Small tables with named rows and columns. After each table, cells are looked up by row and column.

Luk
fields: Dek, Tasolu, Zelibap
Naz: [-545, 586, 180]
Bagenef: [544, 303, 168]
Nor: [433, -309, 73]

Dek of Bagenef is 544
Zelibap of Bagenef is 168
Zelibap of Naz is 180
Tasolu of Naz is 586
Dek of Nor is 433
Dek of Naz is -545
Tasolu of Bagenef is 303
Tasolu of Nor is -309
Zelibap of Nor is 73

Kizopof.tsv
	Levatab	Zupoka
Fop	852	-760
Zedan	327	-905
Zozason	-765	756

What is the Zupoka of Zedan in Kizopof? -905
What is the Levatab of Zozason in Kizopof? -765
What is the Zupoka of Zozason in Kizopof? 756
What is the Levatab of Zedan in Kizopof? 327
What is the Levatab of Fop in Kizopof? 852
What is the Zupoka of Fop in Kizopof? -760
Which row has the largest Zupoka? Zozason

Pake =
,Pulisof,Zatos,Kob,Zule,Robez,Rup,Zus,Gegepap,Zirigu
Seb,0.117,0.757,0.441,0.103,0.565,-0.172,-0.698,0.652,-0.473
Dileva,0.117,0.764,0.394,0.103,0.516,-0.240,-0.698,0.652,0.094
Bogamit,0.117,0.757,0.394,0.180,0.565,-0.205,-0.698,0.652,0.440
Vomubu,0.117,0.839,0.394,0.103,0.565,-0.172,-0.698,0.652,0.094
Novufup,0.117,0.757,0.611,0.615,0.565,-0.172,-0.698,0.652,0.094
Bez,0.117,0.757,0.394,0.103,0.565,-0.172,-0.698,0.485,0.094
Bolu,0.117,0.749,0.155,0.281,0.565,-0.254,-0.698,0.562,0.331
Lapod,0.117,0.902,0.394,0.103,0.544,-0.172,-0.698,0.652,0.094
Bem,0.117,0.757,0.394,0.123,0.565,-0.172,-0.698,0.652,0.485
Tano,0.117,0.757,0.549,0.103,0.565,-0.172,-0.698,0.652,0.094
Tav,0.117,0.757,0.394,0.103,0.565,-0.172,-0.698,0.652,0.094
Geg,0.117,0.757,0.394,0.103,0.400,0.095,-0.698,0.433,0.001
Fuzum,0.117,-0.118,0.009,0.103,0.689,-0.172,-0.698,0.652,0.094

Tav, Rup => -0.172
Dileva, Robez => 0.516
Tav, Gegepap => 0.652
Fuzum, Kob => 0.009
Geg, Pulisof => 0.117
Bem, Zirigu => 0.485
Dileva, Zirigu => 0.094
Novufup, Rup => -0.172
Bogamit, Pulisof => 0.117

Table Bafe
fields: Reb, Sorozub, Numizi, Fik, Zas, Povekiz, Refunuz, Devusu
Vokotuv: [-3385, -4045, -3474, -1803, 878, -1926, -371, -7180]
Mapu: [-2560, -2150, -3435, -3924, -2171, -3595, -2721, -2526]
Fof: [-819, -2947, -8758, -4397, -682, -5780, -6664, -2345]
Sofo: [-6977, -5249, 4376, -1834, 677, -405, 5860, -3303]
Laneg: [-5265, -5009, -1693, -3486, 977, -3150, 1160, -4508]
Suli: [-2153, -2381, -3951, -1088, -631, -1445, -1593, -7135]
Pilamo: [916, -171, -4494, 2046, -1843, 1387, -3625, -9069]
Sumida: [-5096, -5344, -2311, -4526, 820, -4579, 112, -1355]
Nibatep: [1041, 113, -4589, 145, -3040, -972, -4869, -3424]
Torit: [-3923, -3366, -4463, -5411, -1101, -5181, -2580, -2616]

Suli, Numizi => -3951
Mapu, Sorozub => -2150
Nibatep, Refunuz => -4869
Laneg, Zas => 977
Torit, Refunuz => -2580
Mapu, Numizi => -3435
Laneg, Reb => -5265
Fof, Povekiz => -5780
Suli, Zas => -631
Fof, Sorozub => -2947
Suli, Sorozub => -2381
Sumida, Numizi => -2311
Torit, Zas => -1101
Nibatep, Zas => -3040
Vokotuv, Devusu => -7180
Pilamo, Refunuz => -3625
Torit, Devusu => -2616

Nup =
	Nisa	Rugafi	Bekono	Duginak	Soli	Zoliz
Vove	51.178	35.382	39.909	64.491	14.533	10.572
Figo	62.949	40.063	52.576	61.080	34.662	22.949
Mupime	67.677	34.915	55.994	70.550	22.961	13.860
Suberor	50.879	39.363	37.311	66.500	10.881	5.048
Gup	67.629	30.958	53.854	62.715	37.944	16.851
Nalezi	38.788	61.283	49.996	28.744	85.435	88.164
Lav	67.975	33.254	50.466	62.119	27.831	9.309
Sinuvov	48.271	48.726	47.069	58.040	47.769	42.211
Koru	32.055	44.298	31.123	68.153	12.565	25.439

Duginak of Koru = 68.153
Nisa of Gup = 67.629
Zoliz of Sinuvov = 42.211
Soli of Gup = 37.944
Rugafi of Mupime = 34.915
Rugafi of Lav = 33.254
Duginak of Mupime = 70.550
Duginak of Suberor = 66.500
Soli of Koru = 12.565
Rugafi of Vove = 35.382

Rasupum:
|  | Zek | Kubo | Tufabom |
|---|---|---|---|
| Negu | 45705 | 59968 | 24131 |
| Sope | 64215 | 33760 | 29280 |
| Seg | 46468 | 71860 | 97037 |
| Nen | 45702 | 64133 | 67519 |
| Kuz | 51476 | 72580 | 38152 |
| Perom | 60198 | 39015 | 29126 |
| Kimane | 55372 | 40753 | 56486 |

Kubo of Negu = 59968
Zek of Nen = 45702
Tufabom of Nen = 67519
Zek of Sope = 64215
Zek of Perom = 60198
Tufabom of Seg = 97037
Zek of Negu = 45705
Kubo of Kuz = 72580
Kubo of Sope = 33760
Tufabom of Negu = 24131
Zek of Kuz = 51476

Zakesos
         Pitebed  Lodoku    Kune    Bobe   Vavip  Veporas  Kikabu
Dem        -4694   -4951    4400    1971   -2824     4898    9611
Dilorev    -5023  -13942    2414   -3154   -6697     6990    8970
Gadon      -6349  -11424  -71278   51793    9023    20366    5161
Sotolur    14789    9144  -12102  -19199   10893    16660   19187
Guv         2729    5109    2881    2857    1838     4083    3172
Tig        -4565   -5625    9001    4286    9547    -1939   -2416
Gim         2463    2291    5445     617    4940    16106    1488
Lituvan    10320   -6376     338    2532   -1396   -12186    3391
Kemuvab     4853   -4321   22784   40255  -29685    17915  -57224
Nekiti     -6132  -11408  -71118   51796    9076    20643    4958
Vineza     17811    4667   -3958   -4577    9320     2490  -11302

What is the Kune of Gadon in Zakesos?
-71278
What is the Kikabu of Dem in Zakesos?
9611
What is the Bobe of Tig in Zakesos?
4286
What is the Kune of Nekiti in Zakesos?
-71118
What is the Bobe of Kemuvab in Zakesos?
40255
What is the Bobe of Guv in Zakesos?
2857
What is the Veporas of Dem in Zakesos?
4898
What is the Veporas of Tig in Zakesos?
-1939
What is the Kune of Guv in Zakesos?
2881
What is the Veporas of Gim in Zakesos?
16106
What is the Kune of Lituvan in Zakesos?
338
What is the Bobe of Dem in Zakesos?
1971
What is the Kikabu of Lituvan in Zakesos?
3391

Pararet
|  | Sula | Teb | Tis | Saz | Batonop | Ziso | Murab | Pirufod |
|---|---|---|---|---|---|---|---|---|
| Bezomeg | 0.6 | 0.6 | 0.3 | 0.3 | 0.6 | 0.3 | 0.4 | 0.4 |
| Mafeb | 0.1 | 0.1 | 0.8 | 0.7 | 0.1 | 0.6 | 0.2 | 0.5 |
| Rebudo | 0.6 | 0.6 | 0.3 | 0.3 | 0.6 | 0.2 | 0.4 | 0.3 |
| Nef | 0.2 | 0.2 | 0.3 | 0.3 | 0.2 | 0.4 | 0.3 | 0.3 |
| Mer | 0.5 | 0.5 | 0.4 | 0.3 | 0.5 | 0.3 | 0.3 | 0.4 |

Nef, Pirufod => 0.3
Rebudo, Teb => 0.6
Rebudo, Saz => 0.3
Rebudo, Batonop => 0.6
Rebudo, Ziso => 0.2
Mafeb, Sula => 0.1
Rebudo, Pirufod => 0.3
Mer, Murab => 0.3
Rebudo, Murab => 0.4

Table Zod
	Bik	Loz	Kulu	Zolidul	Betapak	Mefa	Zifiv	Pag	Tiro
Sefore	55.54	37.24	39.75	64.03	50.45	48.03	39.50	45.08	85.61
Kizil	72.04	58.73	61.22	39.89	55.80	73.24	58.16	37.73	34.42
Sav	49.00	19.35	28.18	66.84	22.51	35.80	51.29	65.85	46.47
Gib	45.70	62.27	12.17	64.87	58.53	73.45	40.19	43.03	45.97
Kikuve	45.00	54.21	59.67	51.78	47.59	49.39	52.53	69.00	42.97
Gez	67.70	34.12	61.34	48.57	82.61	65.01	91.24	51.70	62.11
Gogop	53.10	66.41	74.32	62.14	73.86	60.57	49.86	71.00	28.28
Gul	34.23	73.22	79.01	55.86	36.40	40.29	82.06	68.01	62.23
Rutepa	62.04	54.39	38.34	44.25	79.97	70.17	42.64	48.55	67.15
Rerifo	22.51	43.90	67.95	90.93	48.54	46.09	57.00	67.82	55.61
Vun	65.62	68.41	45.85	60.53	34.11	68.51	72.31	31.78	59.90
Bimin	76.64	45.86	61.29	30.39	36.29	41.80	49.25	43.78	59.29

Mefa of Rutepa: 70.17
Zolidul of Sav: 66.84
Tiro of Kikuve: 42.97
Bik of Rerifo: 22.51
Tiro of Gez: 62.11
Mefa of Gogop: 60.57
Pag of Sefore: 45.08
Tiro of Rutepa: 67.15

